k278: [170 120  88  99 171 153 172 121]
k225: [114  98 115 127 148 166 144 141]
k449: [ 77  98  89  92 163  94 159 117]
size: [114  98 115 127]	4
after: [172]	[121]
after: [99]	[171]

k619: [115 165 136 120 101 135 118 107 158 170 158 125 100 113 141 108 145 106
 121 143 144 109]
k714: [130 160 124 156 152 174 157 141 111 168 113 122 129 109 186 157 146 159
 142 165 127 130]
k85: [147 101 147 117 125  92 116 135 160  91 159 154 152 173  76 118 121 116
 130 101 146 150]
size: [147 101 147 117 125  92 116 135 160  91 159 154 152 173  76 118 121 116
 130 101]	20
size: [115 165 136 120 101 135 118 107 158]	9
size: [115 165 136 120 101 135 118 107 158 170 158 125 100 113 141 108 145 106]	18
size: [115 165 136 120 101 135 118 107 158 170 158]	11
after: [143]	[144]
[130 160 124 156 152 174 157 141 111 168 113 122 129 109 186 157 146 159
 142 165 127 130]	k714
after: [107]	[158]

k806: [ 89 158 130 159]
k278: [115 120 184  66]
k245: [ 89 157 130 105]
size: [ 89 157]	2
size: [ 89 157 130]	3
after: [158]	[130]
size: [115 120]	2
size: [89]	1
[ 89 157 130 105]	k245

k714: [172 171  90 128 149 129 148 186 168]
k85: [ 76  75 186  84 151  83  67 113  71]
k211: [162 163  87 188  86 189 186 124 167]
k278: [ 95  95 167  68 170  67  72 134  91]
k245: [161 162  88 189  86 189 185 123 166]
k821: [163 164  86 188  87 189 187 125 168]
k225: [169 168  94 124 152 125 144 188 164]
k449: [177 176  85 134 142 135 155 180 173]
k806: [168 167  95 123 153 124 143 188 163]
k550: [ 87  88 163 132 104 131 111  68  91]
after: [169]	[168]
after: [113]	[71]

k821: [142 189 165 138 125 159 121 109 124  86 137 124]
k211: [181 179  97 190 162 144 134 141 110 122 135 159]
k714: [171 182 117 175 152 149 130 140 113 111 136 149]
k225: [115  97 153 113 133 129 152 146 165 175 143 136]
k749: [ 99 103 187  89 118 137 146 127 170 156 189 119]
size: [142 189 165 138 125 159 121 109 124  86 137 124]	12
after: [190]	[162]
size: [142 189 165 138 125 159 121 109 124  86]	10
after: [144]	[134]
after: [125]	[159]
after: [142]	[189]
size: [115  97 153 113 133 129 152 146]	8

k749: [121 128 122 133]
k245: [124 139 130 136]
k821: [101 143 119 136]
k806: [122 128 126 128]
k619: [132 141 130 128]
k85: [182 118 150 132]
size: [132 141 130]	3
size: [124]	1
after: [121]	[128]
after: [118]	[150]
size: [124 139 130]	3
size: [132 141]	2
size: [101 143 119]	3

k85: [144 126 107 143 118 122  99]
k211: [144 137 104 105 102  87  82]
k245: [146 130 101 132 133 111  87]
k550: [144 131 104 122 143 103  87]
size: [144 137 104 105 102]	5
after: [101]	[132]
after: [126]	[107]
after: [131]	[104]
size: [144 126]	2
size: [144 126 107 143 118 122]	6
[144 126 107 143 118 122  99]	k85

k225: [150  86 140 106 115 157 124 121 142]
k85: [114 143 149 112 145 121 117 163 140]
k806: [140  99 145 104 124 149 121 140 143]
k211: [119 125 118 153 125 127 136 124 125]
k749: [116 141 143 118 141 121 121 153 136]
k278: [112 125 109 175 123 126 143 122 122]
k821: [156 160 110  98 123 110 124  80 100]
k449: [118 118 114 165 122 130 141 122 125]
k714: [121 136 138 120 136 124 123 145 134]
k550: [124 137 126 131 131 122 128 129 126]
k245: [150  83 145 100 116 159 142 133 146]
k619: [129 118 144 110 132 136 121 146 141]
size: [124 137 126 131 131 122 128 129]	8
after: [106]	[115]
after: [109]	[175]
after: [130]	[141]
size: [156 160 110  98 123]	5
size: [124 137 126 131]	4

